A small network was shown many inputs. Here are its activations along a few directions, one row for each input.
Each table varies a few parts of the input and shows all the possible inputs, shuffled.
A made-up example of a description, with smaller parts first: one of 8 places around a ring, together with either a single point or one of 11 places around a ring or (one of 3 separate values, together with one of 4 places along a line).
Shared parts are said once, and a part with two or three values counts as separate values.
In the rows, zero is written as 128.

Other details of the inputs vary at random and push rows far along three fixed directions, the same in every table; ignore that.

Table:
x1: [124 108  52  92  86 168 146 136 117 227 122]
x2: [154 236 168 175 157 219 104 116 139 127 180]
x3: [149 137 103 115 126  78 146 139 136 108  92]
x4: [136 107 158 157 119 113 104 196 133  98 141]
x5: [156 235 122 142 165 158 154  96 147 144 121]
x6: [160 146 154  79 114 106 115  97 133  73  83]
x7: [133  70  66 101  96  77 151 189 129 157  93]
x8: [124 111  75 116  88 192 135 140 110 218 155]
x9: [121  99  53 133 111 147 154 187 109 215 146]
x10: [ 87  59  96  97 136  77 163 103 113 146  99]
x11: [ 94  60 177 156 110 148  83 149 116  99 182]
x12: [102 117 186 124 145 130 103  77 127  89 130]
x13: [138 146 158 148 148 113 115 134 151  80 138]
x14: [135 124 132 170 110 204  98 181 119 174 201]
x15: [ 79  67 165 156 138 132 114 126 117 121 157]
x16: [127  89  97 118 115  81 137 166 126 128 114]
x17: [150 199 128  99 120 185 139  59 135 146 109]
x18: [143 195 122  91 131 204 144  43 108 180 127]
x19: [165 148 104  94 142  50 162 129 139  96  64]
x20: [ 78  80 176 186 150 121 108 142 128 102 175]
x21: [135  75 189 131 101 131  68 162 109  73 164]
x22: [105 135  99 112 159  62 172  76 140 109  63]
x23: [145 163 130 121 141  83 140 114 147  85  88]
x24: [132 165 161 159 163  92 118 115 144  77 131]
Description of these inputs: one of 2 separate values, together with either a single point or one of 5 places around a ring or one of 6 places along a line.
- The inputs of x6 and x21 match in every part but the choice among 2 separate values. If x15 is changed in the same way as x6 into x21, which row does it become? => x10
- Which other rows does x19 become when the place on the line of 6 takes its other values? List them by row number. => x3, x9, x14, x16, x24
- Which other rows does x14 become when the choice among 2 separate values takes its other values? List them by row number. => x13

Table:
x25: [114  73 114 128 102 138 115 172 105 160 149]
x26: [121 107 111 131 123 146 130 144 123 157 136]
x27: [135 166 113 122 132 139 143  97 136 145 117]
x28: [106  85 160 159 129 120 108 157 117 114 150]
x29: [135 114 115 120 123 133 127 144 128 143 133]
x30: [104  85 152 151 137 104 112 143 137  98 138]
x31: [118  97 116 110 124  94 147 130 124 126  96]
x32: [119  77 111 136 104 121 118 168 124 142 149]
x33: [123 148 197 165 144 134  85 132 138  65 163]
x34: [136 121 122 135 108 166 119 154 124 151 155]
x35: [111  75 121 142 103 143 110 165 117 151 169]
x36: [133 172 152 143 136 173 116 114 122 137 139]
x37: [140 169 116 117 122 156 128 104 130 148 132]
x38: [136 123 121 136 114 146 118 147 124 146 150]
x39: [129 116 146 172 138 125 109 187 129 110 169]
x40: [105  69 118 136 117 137 120 158 115 153 154]
x41: [121 135 158 152 131 168 111 126 112 139 165]
x42: [142 169 110 120 122 152 136 115 138 149 115]
x43: [104  87 157 156 122 133 108 156 126 112 154]
x44: [130 157 108 117 125 141 140 105 133 148 111]
x45: [130 103  96 113 116 137 134 140 120 161 133]
x46: [152 186 155 151 140 186 108 115 138 126 163]
x47: [119 112 113 126 114 139 135 134 130 147 128]
x48: [109 103 194 164 143  98  98 144 143  51 141]
x49: [145 141 101  97 129  97 161 111 132 129  73]
x50: [143 160 130 124 133 170 124 112 126 147 146]
x51: [117 133 163 146 134 154 107 125 115 122 150]
x52: [146 152 108 110 124 145 141 112 114 160 123]
x53: [148 169 130 136 123 179 119 123 125 153 154]
x54: [136 159  92 107 121 146 149 107 127 166 105]
x55: [145 165 112 119 123 151 143 113 141 144 115]
x56: [127 123 134 134 120 149 117 133 120 142 156]
x57: [108  96 106 109 122  88 140 119 128 124 102]
x58: [118 112 119 126 116 151 130 130 119 151 142]
x59: [120 101 103 105 120  79 143 136 135 122  86]
x60: [144 151 101 112 124 161 136 114 127 162 134]
x61: [127 102 105 109 119  88 148 138 136 122  93]
x62: [111 105 124 125 130  98 135 125 128 120 113]
x63: [148 171 172 132 166  98 121  96 140  65 110]
x64: [154 173 109 139 129 145 144 149 132 143 136]
x65: [127 110 107 111 119  93 133 139 130 121 106]
x66: [114 121 130 145 110 187 112 152 118 170 163]
x67: [146 171 159 131 163 106 130  99 142  84 100]
x68: [129  98 101  90 123  73 155 120 119 122  85]
x69: [141 169 145 124 153  86 138  93 146  84  94]
x70: [114 138 189 155 161 114 107 110 143  67 136]
x71: [131 163 141 130 134 159 132 105 132 131 129]
x72: [113 128 136 142 115 185 111 136 115 161 167]
x73: [149 133  84  76 128  71 170 106 129 126  59]
x74: [128 138 103  94 146  86 159  82 137 118  84]
x75: [125  96 121 166 115 132 115 204 117 144 174]
x76: [115  58 100 109 109  67 139 157 133 113 105]
x77: [146 152 104  96 128 110 153 104 135 126  92]
x78: [145 169 151 122 148 100 127 102 134  85 101]
x79: [103  76 127 128 114 129 127 145 117 137 141]
x80: [122  64  92 120 103 106 138 171 113 162 114]
x81: [131 152 151 119 161 102 137  86 129  95 103]
x82: [141 175 159 141 155 155 124  99 130 117 129]
x83: [133 154 113 120 129 152 139 102 122 158 131]
x84: [113 116 125 130 120 145 121 129 119 145 141]
x85: [102  93 167 144 148  97 113 123 132  80 136]
x86: [131 202 194 156 164 155 109  73 137  83 154]
x87: [138 125 126 140 120 165 111 154 125 149 160]
x88: [143 159 106 111 119 160 142 107 128 153 129]
x89: [125 101  83 101 105 121 141 139 117 162 115]
x90: [129 122 112 134 116 134 129 140 134 147 130]
x91: [114  73 126 137 124  98 119 166 133 117 128]
x92: [140 163 116 117 130 123 137 113 138 128 102]
x93: [144 157 112 116 124 148 135 110 123 153 133]
x94: [140 142 103  94 129 102 154 101 130 125  94]
x95: [133 120 102 131 125  93 139 172 127 128 121]
x96: [104  87 182 147 139  84 104 136 135  54 142]
x97: [158 180 129 140 120 202 118 129 116 172 163]
x98: [143 168 121 127 120 161 121 120 134 143 138]
x99: [125 136 106  94 136  89 160  83 135 115  83]
x100: [129 124 140 138 134 136 119 139 135 123 133]
x101: [130 113 109 124 125 119 135 140 139 135 115]
x102: [136 173 150 130 138 167 129  97 121 133 137]
x103: [107 112 213 175 159  71  90 131 149  22 139]
x104: [122 110 113 121 108 151 121 144 116 156 145]
x105: [123 122 149 131 138  89 122 131 132  91 103]
x106: [133 156 119 117 140 112 144  96 134 125 104]
x107: [112  96 103 111 125  85 147 116 127 127 107]
x108: [116  78 146 136 130 108 112 153 117 112 142]
- What do these inputs look like to the network? => one of 4 separate values, together with either a single point or (one of 4 places along a line, together with one of 5 places around a ring)
- The inputs of x49 and x67 match in every part but the choice among 4 separate values. If x99 is changed in the same way as x49 into x67, which row does it become? => x74
- The inputs of x95 and x64 match in every part but the choice among 4 separate values. If x104 is changed in the same way as x95 into x64, which row does it become? => x96
- Which other rows does x81 become when the place on the line of 4 takes its other values? List them by row number. => x40, x74, x85
- Which other rows does x82 become when the choice among 4 separate values takes its other values? List them by row number. => x28, x31, x36
- Which other rows does x58 become when the place on the line of 4 takes its other values? List them by row number. => x79, x99, x102
